These are the activations of a small neural network, seen along a few directions. Each row is one input.
In each table, some parts of the input vary, and every possible input appears once, in random order.
Descriptions start from the smaller parts, as in this example, which fits no table here: one of 4 places along a line, together with either a single point or one of 9 places along a line or (one of 3 separate values, together with one of 8 places around a ring).
Shared parts are said once, and a part with two or three values counts as separate values.
(in the rows, 128 means zero)

Other details of the inputs vary at random and push rows far along two fixed directions, the same in every table; ignore that.

Table:
r1: [155 125  84 104 118 116 168  73 148 123 183 128]
r2: [114 140 197 162 149 123  53 209  90 134  56 114]
r3: [140 132 101 108 133 143 187  81 166 121 163 146]
r4: [ 90 124 147  65 106 171  92 156 178  44  31 144]
r5: [114 123 152 171 135 119  83 162 101 150 109 130]
r6: [179 132 120 144 139 130 144  89 158 125 164 123]
r7: [133 135 127 128 128 117 153 121 110 150 142 118]
r8: [ 96 115 170 180 150 126  57 214  69 144  69 114]
r9: [136 138 102 114 132 138 170 111 151 130 151 145]
r10: [ 63  97 122  54  89 182 114 113 197  32  48 164]
r11: [ 70 109 111  38  81 171 114 117 192  38  61 157]
r12: [153 142  96 105 118 116 178  67 149 143 182 142]
r13: [114 136 160 137 142 127 118 162  81 153 118 115]
r14: [135 135 120 113 115 111 139 101 129 136 158 131]
r15: [132 131 145 152 130 103 120 147  85 160 142 103]
r16: [166 135 150 179 162 112  99 164 100 152 128 103]
r17: [152 131 147 153 137 123 113 140 131 128 112 111]
r18: [114 139 131 117 136 132 146 131 137 133 118 146]
r19: [107 135 157 150 148 126 128 176  97 150  96 120]
r20: [140 134 158 170 146 104 109 156  66 176 160 101]
r21: [171 136  81 121 133 113 188  70 137 151 200 128]
r22: [133 120 126 152 137 116 108 141 105 141 137 115]
r23: [143 125  98 117 110 120 144  73 161 123 167 141]
r24: [148 118  86 132 113 136 145  85 164 121 165 146]
r25: [142 137 124 135 126 112 128 132 102 152 164 117]
r26: [130 118 128 138 125 129 120 116 126 129 145 123]
r27: [121 113 129 156 122 128 116 133 127 130 116 127]
r28: [ 59 128 143  44 100 165 114 162 143  68  42 147]
r29: [139 124 142 182 137 103 107 148  87 169 146 102]
r30: [152 133  88 120 143 128 186  91 154 134 168 140]
Each input here is: one of 5 separate values, together with either a single point or one of 5 places along a line.
Changing only the choice among 5 separate values turns r25 into r15. The same change can be made to r24. Which row results?
> r27
Change only the choice among 5 separate values in r21. List by row number the other rows that result.
> r7, r12, r13, r28
Change only the place on the line of 5 in r8. List by row number the other rows that result.
> r1, r21, r22, r30

Table:
r31: [196 148 112 192 184 102 166 124 100 195 206 125]
r32: [134 126 138 134 136 138 103 166 144 101  75 113]
r33: [121 140 129 109 131 135 161 118 169 112  97 155]
r34: [113 117  69  82 105 144 185  85 169 103 134 147]
r35: [ 57 132 184 137 137 151  72 228  66 146  54 132]
r36: [161 129  91  95 133 145 146  77 200  79 139 145]
r37: [102 120  92  83 125 145 154 105 149 109 128 156]
r38: [148 115 151 225 152  89 103 147  45 208 195  89]
r39: [198 164 111 151 138  94 178  87  92 206 252 111]
r40: [100 106 103  98 108 131 111 113 142  98 131 144]
r41: [187 152 110 159 142  79 170 119  72 201 215  88]
r42: [113 118 150 126 106 149  70 149 131 100  92 134]
r43: [ 86 133 179 149 156 139  92 242  81 127  29 115]
r44: [200 156  99 145 154  81 176  86  86 198 247 107]
r45: [157 119 102  96 121 156 169  55 213  71 139 135]
r46: [144 134 117 104 117 136 140  87 204  87 105 146]
r47: [117 109 134 135 109 130  80 157 122 100  80 113]
r48: [ 83 144 198 147 155 154  80 237  84 132  43 133]
r49: [114 147 120  54  97 119 165  85 156 105 123 141]
r50: [164 122 106 212 136  80 122 134  70 201 205  94]
r51: [121 118 135 122 101 124  94 111 155 101  94 138]
r52: [120 122 133 107 140 156 169 116 160 100 107 140]
r53: [ 58 116 187 150 117 112  45 209  76 138  50 122]
r54: [149 110  75  86 101 140 135  52 194  70 152 150]
r55: [197 154 162 233 177 107  94 170  78 206 179  99]
r56: [ 82 117 145 124 104 140  81 159 113 117 108 136]
r57: [120 101 140 122 109 144 102 110 144  89 104 121]
r58: [112 127  81  79 101 136 188  55 188 111 140 167]
r59: [ 97 132 167  84 123 132 130 148  97 117 100 108]
r60: [ 92 113 121 100 123 152 159 109 139 113 116 138]
What do these inputs look like to the network?
> one of 5 separate values, together with either a single point or one of 5 places around a ring
Changing only the choice among 5 separate values turns r38 into r50. The same change can be made to r60. Which row results?
> r34
List by row number the other rows that have the choice among 5 separate values in common with r42.
> r35, r39, r48, r55, r56
Change only the choice among 5 separate values in r43. List by row number the other rows that result.
> r31, r33, r48, r52
Start at r58 and move only the place on the ring of 5, one step at a time. The first step leads to r33. Which rows follow, in order?
> r46, r51, r53
